A small network was shown many inputs. Here are its activations along a few directions, one row for each input.
In each table, some parts of the input vary, and every possible input appears once, in random order.
Descriptions start from the smaller parts, as in this example, which fits no table here: one of 8 places around a ring, together with either a single point or one of 11 places around a ring or (one of 2 separate values, together with one of 6 places along a line).
Shared parts are said once, and a part with two or three values counts as separate values.
In the rows, zero is written as 128.

Other details of the inputs shift rows strongly along two fixed directions, in all tables alike. That doesn't count.

Rows:
row 1: [ 76  94 164 231 109  57  98  89  88  92 108  95 201 170 120]
row 2: [126 125 138 164 100  86  98 117 198 130 106 141 170 128 165]
row 3: [169 155 173 128  90 123  83 140 146 120 117 151  98 108 186]
row 4: [182 123 160 112  96 130  75 120 120 149 114 109 106  97 151]
row 5: [ 94 116 140 179 134  54 122  95 157 113  69 187 207 103 129]
row 6: [130 133 105  83 169 158 154 160 157 140 188  97 101 199  80]
row 7: [162 156 134 112 116 176  72 150 112 130 139 123  63  97 195]
row 8: [ 80  88 159 210  84  98 120  95 101 110 107  79 167 136  67]
row 9: [ 98  80 144 190 120  53 117 130 209 139 111 145 200 132 144]
row 10: [137 108  94  75 120 186 184 138 134 137 135 105 110 151  75]
row 11: [104 112 100  63 143 196 176 114 157 134 144 110 121 160  31]
row 12: [ 82 106 137 157 168  96 135 124 113 141 145 147 136  82 133]
row 13: [ 95  94 123 140 120 115 168 132 176 115 111 160 173 149 121]
row 14: [ 71 147  86  93 195 186 164 133 135 112 155 145  96 125  48]
row 15: [206 197  99  95 113 141 116 123  60 109  96 133 111 132 191]
row 16: [141 116 107 113 138 126 163 128 109 137 105 126 132 109  79]
row 17: [158 155 115 121  70 146 132 121 143 107  84 154 137 132 195]
row 18: [217 153 149 103 109 133  88 159  81 130 140 113  79 140 209]
row 19: [124  55 172 149 140  79  99 122 150 160 124 118 157 106  99]
row 20: [155 198 153 179  21 162 129 150  75  73 107 100  75 139 175]
row 21: [109 112 148 102 159 121 171 125 114 161 158 124 112 107  46]
row 22: [212 181  97 105 115 135 136 147  53 113 100 128 109 133 196]
row 23: [127 138 167  96 140 159 147 179 165 126 171 144  65 142  92]
row 24: [114 121 109  76 147 176 145 129 184 158 169  91 101 159  28]
row 25: [145  99 111 118 116 131 134 139 163 162 138  91 126 137  98]
row 26: [149 157  80 125 132 162 143 155  86 115 112 139  93  94 167]
row 27: [138  87 112 144 130  88 130 109 121 119 100 128 201 160 176]
row 28: [177 149 106 114 100 128 122 104  91 133  75 128 131  92 137]
row 29: [181 143 131 126 104 162  84 170  98 131 136 119  58  91 220]
row 30: [ 36 137 124 162 136 199 157 145 106  87 179  85  76 163  35]
row 31: [201 182 141  95  80 142 115 113  63 154 110 118  85  75 170]
row 32: [ 76 106  89 119 152 171 139 114 155 117 130 134 146 136 118]
row 33: [ 94  87 101 163 148 117 113 142 176 143 143 113 149 123 145]
row 34: [103 131 158 123 177  77 121  93 106 139 149 146 164 133 105]
row 35: [ 74 131  91  96 175 191 135 146 190 136 186 107  91 151  69]
row 36: [142 129  74 115 105 185 144 150 111 119 120 125 104 125 189]
row 37: [109  91 165 170 167  22 116  97 100 144 125 149 203 117 145]
row 38: [111 129 156  69 195 157 120 136 146 130 196 123  88 182  51]
row 39: [168 140 100 103 107 137 117 104 105 111 106 124 153 163 187]
row 40: [ 63 151 128  92 195 173 157 129 126 136 189 141  80 110  57]
row 41: [109  85 131 165 153  52  79  90 174 141 121 119 219 160 143]
row 42: [119 127 172 166 119  58 139 124 127 134 114 172 155  88 158]
row 43: [ 87 119 182 177 134  40 115  90 149 135 105 183 191  88 137]
row 44: [181 187 111 116  92 146 161 163 102 108  94 160  91 111 171]
Each input here is: one of 4 separate values, together with either a single point or (one of 2 separate values, together with one of 5 places around a ring).
The inputs of row 4 and row 3 match in every part but the choice among 4 separate values. If row 31 is changed in the same way as row 4 into row 3, which row does it become?
> row 43
Change only the choice among 2 separate values in row 21. List by row number the other rows that result.
> row 31
A walk changes only the place on the ring of 5. It starts at row 21 and steps to row 16. List the rest of the walk in order.
> row 10, row 25, row 19
Change only the choice among 2 separate values in row 28. List by row number the other rows that result.
> row 16

Rows:
row 45: [119 146 107 123 125 153 145 121 100 104 123 128 127 143 132]
row 46: [166 113 114 153 112  89  83 128 138 136  89 137 164 115 221]
row 47: [186 170 107  78  95 177 139 132 107 134 112 129  90 117 163]
row 48: [158 177 117 121  87 177 118 146  88 110 144  97  77 144 173]
row 49: [119  82 151 174 109  61  82  97 157 150 102 126 195 105 163]
row 50: [165 123 148 156  85  85  78 110 134 142 101 125 161 114 205]
row 51: [ 99 135 101 114 138 168 159 124 109 112 133 123 117 140  96]
row 52: [165 128 138 170  86  73 114 112  90 130  81 128 161  90 182]
row 53: [192 192 125  85 107 152 131 137  97 135 127 130  82 119 157]
row 54: [ 88  80 116 200 121  80  98 101 140 117  92 123 201 122 142]
row 55: [109 122 113 109 136 169 167 148 154 125 147 110 108 160  54]
row 56: [127 119 100  99 158 160 137 149 160 138 147 124 110 138 112]
row 57: [126 121 144 154 123  75 134 114 114 126 109 136 161 123 123]
row 58: [148 149 127 105 130 128 134 121 121 144 128 134 112 111 115]
row 59: [118 133 117  88 153 165 149 137 175 129 154 125 111 164  64]
row 60: [185 170 146 108  88 160 127 152  82 117 129 113  69 133 151]
row 61: [ 79  81 137 134 164  81 135  92 172 135 118 158 201 137  81]
row 62: [ 88  92 136 123 177 112 125 131 172 143 167 131 145 148 100]
row 63: [186 166  99  76 123 169 139 145 105 125 128 138  88 126 188]
row 64: [106 123 149 107 145 157 157 143 126 126 160 113  92 143  46]
row 65: [147 146 106 154  94 137 108 129 108 106 102 112 129 138 180]
row 66: [104 115 119  90 170 162 143 149 161 145 185 118  97 144  85]
row 67: [151 122 161 141 115  90  87 113 125 135 109 136 147 111 158]
row 68: [107 131 121  91 145 159 183 135 133 116 147 132 116 164  59]
row 69: [ 94  97 158 123 163 114 123 114 156 143 143 132 138 124  64]
row 70: [ 75 130 152 164 132 112 141 137 173 109 129 173 133 110 120]
row 71: [187 164 131  88 124 160 108 156  98 129 145 127  67 119 178]
row 72: [ 96 132 120 130 129 165 136 135 122 121 159  99 104 146  99]
row 73: [148 163 121 150 108 118 118 120  74 114 111 127 125 117 170]
row 74: [102 121 135 111 134 163 162 144 145 133 168 103  99 158  59]
row 75: [ 70 149 137 123 142 171 172 159 171 116 156 161  80 117  74]
row 76: [146 156 117 152 106 124 120 119  74 120 107 119 123 103 167]
row 77: [ 67  78 152 189 148  78 101  99 122 122 116 126 177 116 103]
row 78: [ 68  63 150 141 196  87 116 118 164 147 151 145 164 119  73]
row 79: [130 102 122 143 120 104 108 112 165 138 102 127 164 121 134]
row 80: [124 121 102  85 164 157 155 134 139 135 144 141 116 128 114]
row 81: [165 123 125 150 123  74  95 118 105 146  95 143 159  77 209]
row 82: [128 116 132 137 163  79 117 119 129 144 122 152 160 111 151]
row 83: [ 89  79 135 168 136  83 130 117 168 122 114 130 194 152  88]
row 84: [163 134 117 130  83 129 139 123  98 123  91 127 135 116 167]
row 85: [180 168 131 111  75 165 132 153 102 124 138 101  76 147 164]
row 86: [104 141 140 127 145 156 130 134 103 110 154 117 100 146  91]
What is each input in this table made of?
> one of 2 separate values, together with either a single point or (one of 4 places along a line, together with one of 5 places around a ring)
The inputs of row 49 and row 50 match in every part but the choice among 2 separate values. If row 69 is changed in the same way as row 49 into row 50, which row does it become?
> row 67
The inputs of row 70 and row 75 match in every part but the choice among 2 separate values. If row 85 is changed in the same way as row 70 into row 75, which row does it become?
> row 74
Change only the place on the line of 4 in row 64. List by row number the other rows that result.
> row 69, row 77, row 78
